Look-ups in named tables: a row name and a column name give one cell, copied from the table.

gavumo
|  | kipo | bub | fasetep |
|---|---|---|---|
| migodu | 7.85 | 9.33 | 5.28 |
| sugesi | 6.18 | 1.49 | 6.61 |
| pudot | 6.27 | 7.85 | 5.71 |
| damevu | 6.56 | 3.84 | 6.85 |
| giso | 8.45 | 6.88 | 8.10 |

pudot, fasetep -> 5.71
giso, bub -> 6.88
damevu, fasetep -> 6.85
sugesi, bub -> 1.49
migodu, fasetep -> 5.28
migodu, kipo -> 7.85
pudot, kipo -> 6.27
pudot, bub -> 7.85
sugesi, kipo -> 6.18
sugesi, fasetep -> 6.61
damevu, bub -> 3.84
migodu, bub -> 9.33
giso, fasetep -> 8.10
damevu, kipo -> 6.56
giso, kipo -> 8.45
Row with the largest bub: migodu

nal =
|  | ruma | vugifo | tidi | dep | dab | ninakod |
|---|---|---|---|---|---|---|
| mak | 156 | 97 | 70 | 144 | 106 | 94 |
| fatupo | 125 | 126 | 119 | 136 | 129 | 117 |
| nufufit | 114 | 138 | 132 | 147 | 144 | 116 |
| pomup | 129 | 125 | 106 | 155 | 135 | 102 |
| pitem | 181 | 71 | 38 | 132 | 79 | 88 |
| vof | 161 | 90 | 68 | 131 | 96 | 100 |
| rimal | 85 | 158 | 195 | 94 | 145 | 166 |
| gokufe | 78 | 162 | 209 | 82 | 144 | 178 |
| mavilat | 140 | 114 | 89 | 155 | 125 | 96 |
| kegulo | 128 | 122 | 116 | 132 | 125 | 117 |
| pizavap | 135 | 113 | 111 | 118 | 112 | 123 |

What is the vugifo of vof in nal? 90
What is the tidi of rimal in nal? 195
What is the ruma of pitem in nal? 181
What is the tidi of pizavap in nal? 111
What is the ninakod of pomup in nal? 102
What is the ruma of mavilat in nal? 140
What is the dep of pitem in nal? 132
What is the ruma of rimal in nal? 85
What is the ruma of pizavap in nal? 135
What is the ruma of mak in nal? 156
What is the ninakod of mak in nal? 94
What is the ninakod of nufufit in nal? 116
What is the vugifo of pomup in nal? 125
What is the tidi of nufufit in nal? 132

Table kotimuk
,zaleveg,desa,gom,paf,tevan,pivi
far,236,173,176,180,114,116
rut,171,174,227,126,161,185
nukasu,90,167,128,79,142,87
zem,183,152,190,185,49,143
kop,202,111,176,197,109,151
bagob,230,179,145,118,91,81

far, desa: 173
rut, gom: 227
kop, pivi: 151
zem, desa: 152
rut, desa: 174
zem, zaleveg: 183
rut, paf: 126
Which row has the largest zaleveg? far

kisud =
,neb,lorod,nukepi,pivo,dived,sesuzas
baviras,0.7,0.5,0.5,0.6,0.5,0.6
vubo,0.6,0.5,0.5,0.6,0.6,0.2
vamo,0.7,0.5,0.7,0.5,0.8,0.6
kekufin,0.6,0.2,0.5,0.6,0.5,0.5
tes,0.6,0.8,0.5,0.6,0.7,0.4
pib,0.4,0.5,0.3,0.6,0.8,0.6
ruduru,0.3,0.6,0.5,0.9,0.5,0.4

sesuzas of baviras = 0.6
neb of vubo = 0.6
pivo of kekufin = 0.6
lorod of vamo = 0.5
nukepi of vamo = 0.7
sesuzas of vamo = 0.6
dived of baviras = 0.5
neb of baviras = 0.7

Table bil
fields: kedi, siz, rus, kis, vilegid, mir
tidav: [-16.72, -18.20, -18.29, -24.68, -14.49, -23.63]
pagopum: [52.14, -18.15, -20.78, -25.67, 17.34, -42.44]
puturol: [-13.73, -19.59, -24.57, -16.44, -21.28, -39.74]
vut: [-40.79, -25.00, -33.88, -18.75, -18.16, -24.96]
duz: [-18.65, -19.36, -19.10, -22.71, -18.43, -22.46]
kibas: [-45.82, -24.44, -23.68, -26.00, -19.45, 0.18]
lurogi: [-47.19, -27.29, -28.66, -19.94, -26.24, -4.29]
pekidom: [-56.01, -23.12, -18.52, -6.52, -65.65, -18.73]
vabat: [-14.03, -19.06, -18.94, -21.77, -18.45, -25.61]
vefur: [-22.99, -11.11, -11.60, -20.69, -29.50, -43.87]
rupuf: [31.66, -4.38, -11.75, -29.83, 12.21, -71.45]
tas: [-11.02, -21.36, -20.79, -19.53, -20.17, -23.21]
ziler: [-23.57, -22.51, -14.49, -18.09, -36.39, -7.15]
gipuzol: [-24.15, -19.22, -19.75, -22.79, -19.52, -22.74]

What is the vilegid of ziler in bil?
-36.39
What is the siz of puturol in bil?
-19.59
What is the kedi of vut in bil?
-40.79
What is the mir of pekidom in bil?
-18.73
What is the kedi of duz in bil?
-18.65
What is the rus of kibas in bil?
-23.68
What is the mir of tidav in bil?
-23.63
What is the siz of rupuf in bil?
-4.38
What is the rus of vut in bil?
-33.88
What is the rus of tidav in bil?
-18.29
What is the kis of lurogi in bil?
-19.94
What is the kedi of tas in bil?
-11.02
What is the kis of tidav in bil?
-24.68
What is the kis of vefur in bil?
-20.69
What is the kedi of kibas in bil?
-45.82
What is the kis of pagopum in bil?
-25.67
What is the kis of pekidom in bil?
-6.52
What is the kis of gipuzol in bil?
-22.79
What is the rus of pekidom in bil?
-18.52
What is the mir of vabat in bil?
-25.61

